Here are a small network's activations along a few directions, averaged over the inputs that share one value of a field.
Values that are neighbours, or in one group, have similar rows; names and order tell nothing.
In the rows, zero is written as 500.
Random noise pushes rows far along 8 fixed directions. That doesn't count. These rows show it; they differ only by the noise:
[612 437 604 595 659 542 684 550 630 538 442 401 570 693 514 411 430 603
 458 608 588]
[529 375 528 422 603 594 476 543 762 465 403 434 480 636 439 402 716 341
 352 503 373]
[647 562 446 640 160 478 435 836  83 404 541 447 386 210 476 657 453 143
 657 267 738]
[556 511 588 754 343 682 674 364 254 478 482 446 464 758 480 495 495 489
 693 432 599]
[331 801 474 316 508 672 578 341 641 423 469 616 383 267 465 435 580 481
 527 616 369]
[505 504 409 236 694 341 468 574 670 561 610 443 548 325 649 476 543 558
 607 532 293]
[686 271 661 488 681 420 642 773 653 621 522 325 730 583 612 423 475 499
 535 578 527]
[460 599 603 488 418 402 538 459 377 721 507 384 471 414 547 601 356 613
 626 454 639]
[653 365 403 697 566 393 688 274 160 552 684 389 511 851 585 592 346 733
 590 397 630]
[579 512 510 436 726 378 674 530 568 599 610 417 627 492 674 455 353 748
 666 621 469]


TASU, 22 values:
siti: [580 532 340 531 653 370 359 509 749 460 451 543 413 590 503 510 468 684
 329 517 437]
rozub: [415 600 458 539 500 548 418 543 503 409 438 484 347 494 472 396 443 518
 627 482 507]
bebo: [670 696 133 593 619 647 523 642 651  15 460 716 322 371 458 405 506 414
 376 544 408]
zumo: [535 704 550 526 367 516 464 789 454 482 439 450 459 192 591 476 414 403
 820 458 518]
sisi: [457 662 404 447 562 792 745 490 544 181 532 698 470 360 485 306 580 341
 534 663 374]
mov: [582 593 511 594 737 415 576 600 657 450 473 610 595 470 535 407 214 789
 313 782 646]
nidal: [401 358 691 433 509 498 505 340 623 665 535 526 750 666 646 441 625 637
 659 590 238]
sot: [402 258 484 420 527 471 300 377 571 560 494 477 572 774 491 430 708 488
 543 459 259]
safam: [458 511 524 541 299 505 318 462 453 525 424 523 438 471 491 624 629 381
 557 309 433]
zenir: [569 398 364 294 656 467 674 393 548 424 733 653 645 353 521 578 577 470
 175 547 423]
soli: [490 732 556 463 376 583 525 717 531 341 532 694 622  90 596 475 531 390
 783 621 360]
gek: [237 573 618 440 356 699 402 168 618 509 383 647 463 607 371 445 697 477
 393 581 313]
tekat: [668 307 114 526 647 188 272 434 396 502 597 398 329 719 555 673 499 606
 395 227 453]
rakir: [482 499 507 544 448 400 387 618 423 534 496 503 582 507 549 484 420 590
 683 557 508]
bek: [468 672 469 573 394 475 498 479 286 490 482 454 343 413 491 570 354 528
 607 420 668]
nodag: [629 339 808 753 322 598 565 564 494 699 329 319 588 786 426 536 500 470
 492 399 702]
fotor: [397 353 564 416 687 325 248 600 775 720 377 299 455 665 509 427 499 632
 520 503 436]
gen: [313 577 556 550 488 318 252 480 490 806 389 313 409 618 597 515 364 794
 902 451 467]
viti: [433 341 331 408 674 382 435 331 498 492 593 540 527 646 466 476 480 629
 330 526 447]
garul: [478 319 544 444 394 706 524 388 527 328 541 687 604 550 375 496 851 171
 198 497 361]
bilu: [556 493 532 573 596 472 434 534 643 570 405 351 495 686 604 446 500 644
 756 453 351]
mar: [334 612 780 680 384 645 575 344 472 633 324 469 523 668 432 391 300 737
 710 627 684]
The values of TASU form a ring.
- A walk along TASU starts at bebo and steps to its neighbour zenir. Put gek, tekat, rakir, bek, fotor, gen, garul in the order it reaches them. => garul, gek, rakir, gen, fotor, bek, tekat
- Name the neighbours of siti, in listed order. => safam, soli
- Name the neighbours of viti, in listed order. => sot, mar
- What is the length, in steps, of the shortest route from zumo to mov? => 11
